Each row below holds a small network's activations on one input, seen along a few directions.
In each table, some parts of the input vary, and every possible input appears once, in random order.
Descriptions start from the smaller parts, as in this example, which fits no table here: line(4) and (point or line(9) or (values(2) and ring(5))).
Shared parts are said once, and a part with two or three values counts as separate values.

Rows:
row 1: -31, 61, -18, 79, 40, -32, -39, -20, -17, 32, 49
row 2: 37, -31, 33, -33, -39, -2, 0, 36, -20, -7, -21
row 3: -17, -17, 21, 20, -71, 36, -15, 42, -10, -56, -6
row 4: -26, -42, 27, -11, -48, 24, -30, 31, -23, -45, -32
row 5: 18, 48, -41, 35, 85, -12, 41, -28, -17, 64, 64
row 6: -2, 59, -36, -2, 12, -35, -1, -68, 38, 11, 52
row 7: 41, -12, 45, -4, -53, 12, 9, 30, -16, -26, 6
row 8: -38, -78, -23, -50, 43, 15, -13, 23, 20, -21, -71
row 9: 28, 87, 7, 38, 14, 23, 4, -70, 7, 64, 40
row 10: 28, -65, -4, -62, 50, -8, 28, 18, 20, 21, -57
row 11: -21, -43, -5, -38, 1, -4, -19, 24, -1, -45, -54
row 12: 40, -26, 7, -52, 6, -21, 21, 24, 1, -5, -39
row 13: -56, 58, -15, 80, -40, 4, 14, -43, 17, 12, 70
What do these inputs look like to the network?
Answer: values(5) or (values(2) and line(4))
A walk changes only the line(4) part. It starts at row 8 and steps to row 11. List the rest of the walk in order.
Answer: row 4, row 3
Change only the values(2) part in row 8. List by row number the other rows that result.
Answer: row 10

Rows:
row 14: -23, 35, -29, 21, 24, -8, 6, -47, 23, 19, 35
row 15: -43, -81, 17, -55, -31, 11, -17, 26, 24, -73, -71
row 16: 47, -7, -3, -50, 23, -13, 24, -3, 10, 24, -12
row 17: 40, 31, 0, -11, -13, -3, 27, -27, 17, 21, 26
row 18: 39, -27, 20, -21, 13, 9, 12, 39, -27, 14, -23
row 19: -21, -2, -32, -18, 66, -18, 1, -28, 17, 21, -6
row 20: -29, 11, -9, 45, 3, -2, -21, 12, -24, -8, 16
row 21: 41, 7, 27, 12, -37, 10, 4, 31, -28, -3, 10
row 22: 24, 25, 23, 13, -70, 12, 0, -1, 1, -8, 21
row 23: -25, -21, -10, 12, 53, -6, -9, 18, -16, 9, -21
row 24: -49, 29, -5, 51, -31, 6, -26, -19, 3, -16, 23
What do these inputs look like to the network?
Answer: point or (values(2) and ring(5))
Change only the ring(5) part in row 21. List by row number the other rows that result.
Answer: row 16, row 17, row 18, row 22

Rows:
row 25: 21, 5, -4, -4, 52, -16, -6, 0, -19, 15, -17
row 26: 40, 58, -24, 10, 36, -23, 33, -44, 3, 53, 50
row 27: 3, -23, 16, 33, -42, 23, 19, 36, -10, 1, 9
row 28: -21, -26, -8, -19, 5, 27, 17, -24, 23, -4, -16
row 29: -13, 15, 13, 42, -4, 24, -22, 23, -30, -3, 11
row 30: 31, -22, -4, -22, 43, 3, 25, 15, -6, 6, 1
row 31: -54, -14, -18, 12, 25, 9, -6, -5, 10, 12, -9
row 32: -44, -7, -26, 27, -2, -26, -12, 14, -9, -22, 4
row 33: 2, 3, -12, 3, 65, -8, -5, 10, -23, 15, 2
row 34: -6, -10, -20, 12, 58, -19, 8, 28, -19, 26, 3
row 35: -11, 46, -18, 16, 3, 9, 16, -71, 41, 40, 41
row 36: -7, -12, 7, -36, -6, 21, 8, -17, 29, -8, -27
row 37: 20, 69, 5, 49, -36, 16, 11, -23, -1, 33, 66
row 38: -24, 2, -3, -1, 23, 11, -22, -19, 19, 3, -20
row 39: -12, 13, -3, 7, -2, -24, -32, -5, -4, -36, -6
row 40: -32, -38, -5, -14, -1, 16, 29, -7, 28, 3, -10
row 41: 16, -8, 25, 18, -33, 34, 2, 20, -19, -12, 10
row 42: 3, 17, 22, 33, -16, 17, -25, 13, -29, -3, -5
row 43: 3, 63, -27, 27, -27, -37, 11, -54, 22, -1, 61
row 44: -42, 0, -17, 7, 32, 18, -20, -13, 12, 5, -8
row 45: 17, -8, 3, -47, -49, -22, -7, 3, 11, -28, -14
row 46: 8, 5, 37, 21, -26, 9, -27, 11, -22, 6, -7
row 47: 8, -2, 3, -29, -33, -16, -3, 5, 12, -46, -10
row 48: 50, -12, 11, -55, 14, -11, 19, 14, -2, 19, -17
row 49: 20, -39, -10, -13, 31, -16, 45, 24, -5, 22, -5
row 50: -2, -14, 11, -52, -18, 18, 6, -17, 28, 4, -29
row 51: -23, 2, 8, 50, -10, 14, -9, 35, -26, 5, 11
row 52: -7, -18, -14, -11, -24, -8, 5, 4, 4, -48, 0
row 53: 29, -6, -3, -16, 41, -18, -12, 3, -14, 28, -16
row 54: -20, -9, 1, -16, 9, 8, -23, -29, 14, 12, -26
row 55: 28, 3, 31, 11, -43, 25, -3, 25, -4, -8, -9
row 56: 47, -8, 5, -40, 27, -5, 18, 15, -2, 7, -15
row 57: -32, 9, -16, 18, 7, -18, -25, 4, -9, -34, 7
row 58: 29, -1, 37, -14, -57, 20, 0, 24, -12, 2, -9
row 59: -18, -35, -11, 0, -31, -23, 22, 11, 8, -37, 5
row 60: -7, 0, 6, -8, -15, -31, -34, -7, 0, -26, -8
Changing only one part turns row 31 into row 34. The same change can be made to row 44. Which row results?
Answer: row 33
What do these inputs look like to the network?
Answer: values(4) and (point or (values(2) and line(4)))
Change only the values(4) part in row 60. List by row number the other rows that result.
Answer: row 46, row 53, row 54
Change only the values(2) part in row 59. List by row number the other rows that result.
Answer: row 32

Rows:
row 61: -16, -50, 11, -53, 3, 30, 5, 11, 6, -12, -46
row 62: 36, 26, 40, 6, -78, 13, -7, 7, -10, 7, 5
row 63: -27, 4, 10, -10, -60, 30, -6, -31, 21, -14, -5
row 64: -13, 19, 13, -2, -47, -2, -23, -24, 28, -34, -4
row 65: 5, -10, -17, -21, -15, -26, 25, 0, 24, -39, 6
row 66: -30, 31, -7, 44, 27, 15, -5, 12, -37, 10, 26
row 67: 9, 19, -10, 18, 16, 14, -12, -12, 14, -32, 21
row 68: 19, 21, -14, -38, 40, -21, 10, -40, 32, 17, -2
row 69: -41, 19, 12, 34, -39, -2, -33, -6, -12, 6, 12
row 70: -10, 31, 6, 17, -45, -22, -43, -15, -7, -24, 0
row 71: -24, -43, 3, -2, 29, 3, -26, 41, -33, 5, -32
row 72: 53, -35, 37, -29, -11, 23, 8, 50, -25, 8, -39
row 73: 26, 27, -22, -14, 44, -38, -8, -33, 1, 23, 1
row 74: 3, -33, 8, -47, 17, 1, -9, 19, 16, -34, -50
row 75: 9, -5, -15, 4, -7, -46, 3, 6, -11, -30, 18
row 76: -11, -3, -3, 10, 6, 49, 6, -20, 7, -8, 28
row 77: 55, -7, 14, -9, -42, -9, 39, 35, -13, 3, 19
row 78: -27, -25, -18, 25, -3, -12, 26, 11, 16, -5, 12
row 79: -10, 20, -17, 0, 49, -23, 1, -20, -5, 59, 15
row 80: -33, 15, -6, 51, 27, 26, 3, 2, 0, 5, 14
row 81: -12, 7, -18, 5, 47, -9, 13, -27, 26, 49, 0
row 82: -11, -26, -18, -29, -27, 1, 40, -6, 15, -19, 9
row 83: -34, -50, 13, 4, 32, 17, -6, 30, 3, 0, -45
row 84: 9, 35, -14, 35, 22, -5, -22, 0, -25, -21, 20
row 85: 70, 20, 13, -23, 15, -7, 23, -6, -3, 58, 15
row 86: -44, 7, 11, 38, -35, 10, -19, -9, 20, 0, -1
row 87: 5, 3, -23, -42, 28, 5, 21, -44, 27, 37, -1
row 88: 7, -32, 7, -24, 26, -19, -32, 26, -24, -29, -44
row 89: -22, -16, -21, 20, -6, -28, 11, 18, -18, 1, 27
row 90: 57, 30, 23, 32, -12, 35, 16, 24, -33, 15, 23
Changing only one part turns row 62 into row 77. The same change can be made to row 63. Which row results?
Answer: row 82
What do these inputs look like to the network?
Answer: values(5) and (point or ring(5))
List by row number the other rows that have the values(5) part in common with row 66.
Answer: row 67, row 76, row 80, row 84, row 90
Change only the values(5) part in row 81. List by row number the other rows that result.
Answer: row 78, row 80, row 83, row 86
